<111>: [121 123 104 155 102 133 111 132 152 133 116 113  83 160 106  71 152 158
 189 121 126 116 136  99 114 139 111 135  63]
<2>: [120 123 125 164 116 131 113 147 149 122 135 113  76 164 116  96 154 151
 197 131  95 102 135 134 109 145 107 152  79]
<22>: [165  78 107 129 148 158 124 114 145 157 152 138 137 169 123 128 129 114
 143 163  99 140 123 124 166 146 112 151 174]
<51>: [144 127 132 130 133 150 130 141 125 137 144 117 112 119 133 136 115 120
 120 122 132 119 128 118 123 125  99 115 131]
<91>: [165  76 109 127 146 158 123 114 145 158 151 140 136 166 122 130 130 115
 141 165  98 140 123 124 168 146 112 153 172]
<96>: [121 123 104 155 102 133 111 132 152 133 116 113  83 160 106  71 152 158
 189 121 126 116 136 137 114 139 111 135  63]
<81>: [136 127 107 101 179 104 121 179 133 110 106  94 143 108 151  92  58 123
 195  85 167 216  61 161  67 104 132 102  65]
<99>: [143 132 111  77 181 128  92 202 151 105 104  78 139  99 150  93  75 129
 190  55 115 212  68 168  93  92 131  92 112]
<149>: [136 127 107 101 179 104 121 179 133 110 106  94 143 108 151  92  58 123
 195  85 114 216  61 161  67 104 132 102 111]
[121 123 104 155 102 133 111 132 152 133 116 113  83 160 106  71 152 158
 189 121 126 116 136  99 114 139 111 135  63]
<111>
miss <22>: [137 163 140 169 145 123 165 123 128  99 129 114 151 157 138 146 129 124
 174 107 148 112 166 158 114 143 124 152]
[78]
back: [112 146 168]
<91>
back: [111 139 114 137]
<96>

<11>: [131  86 107 168 181 112 139 210  98]
<105>: [114  71 100 168 211 132 151 183 104]
<64>: [131  86  87 168 181 112 139 210  98]
<31>: [110  68 103 168 217 136 153 176 106]
<66>: [125  80  91 168 193 119 183 151 100]
<160>: [ 68 103 110 168 199 123 146 196 102]
<131>: [127  83  89 168 187 115 141 206  99]
<176>: [118  74  96 168 205 127 148 190 103]
[110  68 103]
<31>
[114  71 100 168 211 132 151 183 104]
<105>
order: [104 183 151 132 211 168 100  71 114]
<105>
[131  86 107 168 181 112 139 210  98]
<11>

<7>: [140 202 124 141 134 136  61 115 110 166 196  98  92 157 143 171 139 132
 124 128  82 103  97 174 146 112 117  45 134 143 132 155  84 157 120 148
  89 168 140 178 106 125 156  79 128 126 120 149 124 126]
<162>: [160 152 114 131 160 105 162 141 153 113 165 127 206  99  82  96 149 147
 113 115 140 124 104 176 118  99 178 100 143 106  99  99 101  90 110  64
 171 124  96 117  58 127 109 176 103 109  90 125  70 168]
<152>: [110  77 130 183 138 118 102  96 140 167 133  91  94 111 149 158 172  88
 114 145 144 148 177 123  98 139 134 109 149 102 149 137  72 137  78 156
 178 126 124 126 161 119  39 176 128 169 150 137 167 163]
<19>: [ 55  75 162 126 144 144 103 131 110 102 201 149  81 158 106 120 167 110
 161 121  82 114 152 163 196 101 111 116 117 132  91 173 174 143 133  98
 112 139 140 120 150 146 145 105 167 151 135 148 168 110]
<97>: [103 171 104  99  96 206 131  96 124 106 147 178  99 127 109 176 100  70
  99  90 115 160 124  90 125 176 141 105 113 152  99  82  58 101  64 127
 160 140 117 149 111 109 162 153 168 118 165 143 114 113]
<29>: [ 98 118 145 176 123 137  39 137 130 140 149 110  96 126 134 167 172 177
 163 156  94 128  72 183 161  91 144 102 124  77  88 177 167 169 119 126
 102 133  78 149 138 149 111 137 148 109 150 162 114 158]
<33>: [ 98 118 145 176 123 137  39 137 130 140 149 110 108 126 134 167 172 177
 163 156  94 128  72 183 161  91 144 102 124  77  88 177 167 169 119 126
 102 133  78 149 138 149 111 137 148 109 150 139 114 158]
order: [169 119 126 102 133  78 149 138 149 111 137 148 109 150 162 114 158  98
 118 145 176 123 137  39 137 130 140 149 110  96 126 134 167 172 177 163
 156  94 128  72 183 161  91 144 102 124  77  88 177 167]
<29>
order: [ 58  64  70  82  90  90  96  96  99  99  99  99 100 101 103 104 105 106
 109 109 111 113 113 114 115 117 118 124 124 125 127 127 131 140 141 143
 147 149 152 153 160 160 162 165 168 171 176 176 178 206]
<97>
back: [ 82  99 206 127 165]
<162>
miss <19>: [201 161 152 114 133 116  91 105 158  82 111 162 140 167 196  98 173 148
 110 145 144 131 135 167 126 168 110 174 132 149 143  55 146  75 110 102
 120 106 150 144 101 103 117 151 112 120  81 163 139]
[121]
miss <29>: [149 169 150 114 123 167 128 102 172 156  96 124 126 167  98  78 176 134
  77 177 130 149 138 158 144 110 145 149 140 126  72 137 118 177 119 102
 148 111  94  88 109 137 137 183 133 163  39  91 162]
[161]
miss <152>: [110 183 167 137 139 109 102 137  77 156 161 138  72  91 148 163 149 124
  39 134  96 119 150 167  98 128  88 169 133 118 140 126 149 176 126  78
 111 149 123 145 102 158  94 144 130 114 137 177 172]
[178]

<30>: [189 113  53  53  41 113 136]
<32>: [115 107 134 126 105 193 111]
<77>: [148 151 191 113  53 112 137]
[113 136]
<30>
miss <77>: [148  53 151 112 137 191]
[113]
[113  53  53  41 113 136]
<30>
[191 113  53 112 137]
<77>
[113  53 112]
<77>

<24>: [149 136 128 180  42 196 179 173 178 158]
<140>: [162  66 169 119 128 151 135 117 141 170]
<102>: [143 134 129 172  61 128 163 148 138 154]
<44>: [201 131 120 159  66 169 129 181 121 128]
<28>: [143 114 138 129 128 128 135 140 119 163]
back: [169  66 159]
<44>
miss <24>: [149 136 173 180  42 178 158 128 196]
[179]
[128 128 135]
<28>
miss <102>: [172 134 154 163 143 148 128 138  61]
[129]
dup <28>: 
[128]

<68>: [128 141 128 130 131 118 128 130 129 123 133 121 118 131 130 144 122 127
 132 126 134]
<153>: [138 148 142 128  91 124 139  81  88 184 103 124 133 129 129 159 132 121
 120 123 115]
<8>: [138 148 142 128  91 124 139  81  88 184 103 124 133 129 129 159 132 121
 120 123 103]
<45>: [131 121 122 118 122 133 107 136 131 105 126 119 133 124 129 144 130 139
 123 125 138]
<147>: [131 121 122 118 122 133 107 136 131 105 126 127 113 148 113 100 122 134
 126 105 134]
<119>: [109 113 147 140 160 160 175 171 136  61 165 115 187 101 127 142 153 158
  94 118 158]
<151>: [134 141 124 128 127 156 158 124 107 150 125 133 131 166 131 148 129 164
 141 154 146]
<71>: [126 118 122 109 119 139 100 138 128 103 132 127 109 154 112  95 123 136
 125 107 135]
<58>: [112 138 107 151 111 138 130 147 143 131 124 116 148 133 118 138 122 116
 143 121 132]
[131 121 122 118 122 133 107 136 131 105 126 127 113 148 113 100 122 134
 126 105 134]
<147>
[113 100]
<147>
miss <119>: [113 109 140 115 147 158 136 160 158 153 101  94  61 171 187 127 160 175
 165 142]
[118]

<125>: [ 40 122 120 131 134]
<117>: [110 109 111 105 119]
<166>: [ 95 106 105  98 108]
<94>: [ 73 112 116 110 114]
<163>: [ 31  38 132 102 120]
<143>: [ 88 105 112 109 110]
<192>: [105 149 114 114 128]
<124>: [ 83 161 112 109 125]
<164>: [ 62 132  91  90  99]
<42>: [131 134  40 121 122]
order: [120  40 134 131 122]
<125>
[ 88 105 112 109 110]
<143>

<60>: [119 129  57 115 139 135 145 115 124]
<15>: [118 136 108 139 138 128 148 126 130]
<18>: [ 82 123 113  97 166 132  79 115 119]
<25>: [ 83  79 113  97  97 119  97 166 132]
<120>: [101 110 123 226 117 130 187 135 131]
order: [119  82 123 113  97 166 132  79 115]
<18>
dup <25>: 
[97]

<86>: [178 175 134 124 131 148 108 189 147 159 111 126]
<138>: [148 130 141 129 128 125 128 119 131 139 118 119]
<142>: [153 130 124 117 134 151 114 131 123 144 125 114]
<130>: [147 133 136 133 115 133 126 162 145 133 116 162]
<136>: [130 153 117 151 114 144 124 123 131 134 111 126]
<103>: [210 200 155 116 124 144 108 203 162 169  98 144]
<59>: [148 175 159 108 178 124 126 131 147 134 111 188]
[153 130 124 117 134 151 114 131 123 144 125 114]
<142>
order: [108 111 124 126 131 134 147 148 159 175 178 189]
<86>
order: [111 114 117 123 124 126 130 131 134 144 151 153]
<136>
[159 108 178 124]
<59>
[155 116 124 144 108]
<103>
back: [134 131 123 124 144 114 151 117 153 130]
<136>
dup <103>: 
[144]

<9>: [179 124 180  97 124]
<106>: [175  69 176 164 176]
<146>: [124 180 179  94 156]
<92>: [205  71  73 174 219]
<112>: [157  79  67 132 160]
<46>: [ 97 107  91  97  97]
order: [ 71  73 174 205 219]
<92>
back: [179 180 124]
<146>
dup <106>: 
[176]

<75>: [166 133 104 123  93  89  97  85 175 158 134 160  94 125 175 139  66 131
  84 169 156  89  78 132]
<127>: [164 134 110 136 102 118 104 110  46 143 122  48 194 124  57  96 211  95
 103 138  76 110 220 106]
<114>: [107 123 150 122 146 148 156 148 196 116 135 197  75 137 199 151 116 142
 161 114 180 156  71 134]
<161>: [172 135 100 132 175  81  74  74 145 175 115 168 107 123 140 139 103 137
  68 139 151  60  96 118]
<180>: [ 91 128 156 121 207 181 189 210 102  84 137 112 160 141 111 113 169 117
 196  79 110 203 168  90]
<34>: [135 120 104 128 111 105 106 106  73 138 149  86 175 143  76 113 196 106
 122 111  92 115 205 108]
<137>: [157 130 126 116  91 110  94  93 133 166 109 104 105 122 158 141  92 131
  83 146 147  93  96 131]
<90>: [107 123 150 122 146 148 156 148 196 116 135 197  75 137 199 151  71 142
 161 114 180 156  71 134]
<73>: [ 91 156 128 131 180 183 164 178 185  94 128 190  84 134 176 150  63 138
 169 114 179 178  64 151]
<70>: [145 137 111 126 107 102 105 105  86 151 131  82 173 140 105 123 168 132
 106 136 107  98 166 120]
back: [156 128  91]
<180>
order: [ 90 168 203 110  79 196 117 169 113 111 141 160 112 137  84 102 210 189
 181 207 121 156 128  91]
<180>
miss <180>: [189 111 128 168 102 169  84 141 196 160 137  91 121 203 207 181 156 117
  79 112  90 113 110]
[210]
[158 141  92 131  83 146 147  93  96 131]
<137>
miss <180>: [ 84 113 181  90 196 168 141 160 102 203 156 189 128 207 210 112 117 121
  79 111 110 137 169]
[91]
back: [ 76 138]
<127>
[166 133 104 123  93  89  97  85 175 158 134 160  94 125 175 139  66 131
  84 169 156  89  78 132]
<75>

<67>: [ 90 137 137 152  57]
<132>: [ 43 152  90 137  78]
<21>: [ 90  90 124  90 138]
<115>: [ 94 123  49 182  75]
back: [138  90]
<21>
dup <67>: 
[137]
[137  78]
<132>
back: [152 137 137  90]
<67>
miss <67>: [ 57 137 137  90]
[152]
dup <21>: 
[90]
back: [ 75 182]
<115>

<35>: [ 98 175 193 172 105 192 183  60 118  41  98  52 145  37 113 117 209 150
  80  76 160  68  79 192 109 125  58]
<110>: [ 54 194 196 104 134  57  35  79 185 151 168 125 188  73  58  99 104 158
  64 146 118 208 173 123  57 218 108]
<52>: [196 185  79 158  57 151 218 173  73  58 123  54 194 134  35 104 208 104
 118 108 188 125 168  99 146  63  57]
back: [ 63 146  99 168 125 188]
<52>
miss <110>: [158 208  57 194  35 123  64 104  79  99 196 134 188  57  73  54 125 118
 108 185  58 104 151 146 218 168]
[173]
[158  57]
<52>
[146 118 208 173 123  57 218]
<110>
order: [123  73 134 196 146  57 151 173 125  99 208  57 104  79 218  54 108 158
 168 104 185 188  63 118 194  35  58]
<52>

<38>: [174 163  96 159  95  96 139 113 154 115]
<134>: [ 67  86  53 103 156 158 129 162 138 158]
<6>: [163 139 155 112 159  96 174 115 113  96]
<37>: [174 115 113  97 167 163 114 181 169 146]
order: [ 96  96 112 113 115 139 155 159 163 174]
<6>
[ 86  53 103 156 158 129 162 138]
<134>
[174 115 113  96]
<6>
dup <134>: 
[158]
miss <38>: [113 159  96 163  95 174  96 115 139]
[154]

<82>: [203 180  89  81  75 110 168 132  45  84 182 131 133  84 168 111 115 149
  64 118 142 146 129 171 126  97  97 170 172 128]
<85>: [208 197 172  74  57  72 151 126  55 115 199 131 135  62 191 101 109 146
  64 124 140 152 134 182 137 104 102 159 155 113]
<54>: [155 126 101  62 109 102  57 159 140 124 199 123 134 182 191  74 131 146
 134 208 137 172  72 151 115 104 152  55  64 113]
miss <82>: [ 75 172 146 133 180 203 142 128 132 131  81 182 126  84  97 149 115  45
 170 110 168  64 168 118 171  89  97  84 129]
[111]
order: [ 45  64  75  81  84  84  89  97  97 110 111 115 118 126 128 129 131 132
 133 142 146 149 168 168 170 171 172 180 182 203]
<82>
miss <54>: [ 55 123 124 137  74 131 113  57 152  62 101 159 134 172 155  64 182 102
  72 151 199 191 134 140 104 115 146 126 208]
[109]
order: [113 155 159 102 104 137 182 134 152 140 124  64 146 109 101 191  62 135
 131 199 115  55 126 151  72  57  74 172 197 208]
<85>
back: [ 62 101 126]
<54>
miss <54>: [191 172 104  72 101  57 140 182 134 199 152 102 123 208  62 131  55 146
  64 155 137 134 113  74 126 159 109 151 115]
[124]
order: [ 45  89 126 182 171  84 118 149 142 168 129 133  75 110  97 132 146 172
 128 115 168 170  97  64 203 180 131  81 111  84]
<82>

<76>: [141 139 112 112 107 114 147 106 149 168 161 139 161 100 129 108 113 158]
<145>: [184 139 112  92 107 114 142 106 170 147 158 139 103 111 129 111 111  81]
<56>: [153 139 112 108 107 114 161 106 149 189 192 139 161 100 129  99 113 149]
<98>: [ 66 139 123 173 107 136 142 126  76 147 124 137 164 100 129 111 151 184]
<80>: [153 139 112 108 120 114 102 130 149  79  89 139  93 137 129 157 113  87]
<126>: [104 106 112  92 107 114 142 106 170 147 158 139 103 100 129 111 111  81]
<41>: [ 75 139 113 164 107 136 142 119 114 147 158 138 172 100 129 111 138 192]
miss <80>: [120  93 108 149 112 153  87 130 157 113 137 139 139 114  79 102  89]
[129]
miss <41>: [107 164 142  75 172 158 136 100 119 192 111 139 129 147 138 114 138]
[113]
back: [130 102]
<80>

<122>: [168 120 106 161 162  99 179 162 163 151  90]
<158>: [166 112  61 152 167  59 175 195 180 193 130]
<27>: [168 120 106 161 155  99 179 168 168 160 117]
<116>: [ 76 153  78  85  90 115  82 118  67 128 161]
<72>: [161 119 155 140 158 158 158 106 161 103 110]
<113>: [120 138  75 119 148  62 130 182 137 179 160]
<63>: [ 76 153  78  85  90 115  82 118  67 128  67]
dup <63>: 
[67]
miss <122>: [179 106 162 162  90 163  99 151 120 168]
[161]
dup <27>: 
[168]

<87>: [107 126 115  98 163 138 116 124 139  67 103 122 159 131 177 113 166 113
 114 116 125  87 119 160 116 133 140 115 127 121 156 103 149 133]
<78>: [150 108 128 149  90 125 117 146 152 154 108 101 150 125 108 191 106 158
 108 133  68  98 166 106 134 131 147 140  96 127 164 138 106 123]
<47>: [146 140 131 114 148 118 175 137 138 147 137 109 135 117 140 105 156 146
 105  88 140 164 101  92  86 137 129 166 176 119 156 168 123 147]
<69>: [146 140 175 101 123 164 148 138 105  92 131 156 119 118 129 105 147 146
 156  89 176 140 137 114 135  86 166 109 147 137 117 168 137 140]
<129>: [120 183 129  92  65 124 166  96 115 118  74 127  95 188 128 114 181 116
 122 121 124 185 113 107 143 128 140 100 142 125  85 139 130 131]
<55>: [160 133 113 133 131 156 115 127 149  87 122 127  67 140 125 113  98 163
 107 103 115 138 159 116 116 116 166 177 121 103 139 114 119 124]
order: [140 137 168 117 137 147 109 166  86 135 114 137 140 176  89 156 146 147
 105 129 118 119 156 131  92 105 138 148 164 123 101 175 140 146]
<69>
[146 152 154]
<78>
[160 133 113 133 131 156 115 127 149  87 122 127  67 140 125 113  98 163
 107 103 115 138 159 116 116 116 166 177 121 103 139 114 119 124]
<55>
order: [ 86  89  92 101 105 105 109 114 117 118 119 123 129 131 135 137 137 137
 138 140 140 140 146 146 147 147 148 156 156 164 166 168 175 176]
<69>
order: [ 67  87  98 103 103 107 113 113 114 115 115 116 116 116 119 121 122 124
 125 127 127 131 133 133 138 139 140 149 156 159 160 163 166 177]
<55>

<101>: [150 142 174 102 121 125  89 214 139 109 184 225 159  96]
<95>: [123 124 135 163  98 111  91 139 120 125 109 158 110  91]
<12>: [119 124 135 131 101 151 104 109 142 146 128 101  60 142]
<3>: [123  91 120 159 111 110 135 124 109 139  98 163 125  91]
<10>: [ 99  63 127 140 123 210 170  47 215 148 106  98  67 134]
order: [125 109 158 110  91 123 124 135 163  98 111  91 139 120]
<95>
[ 99  63 127 140 123 210 170  47 215 148 106  98]
<10>
order: [ 91 110 158 109 125 120 139  91 111  98 163 135 124 123]
<95>
dup <3>: 
[91]

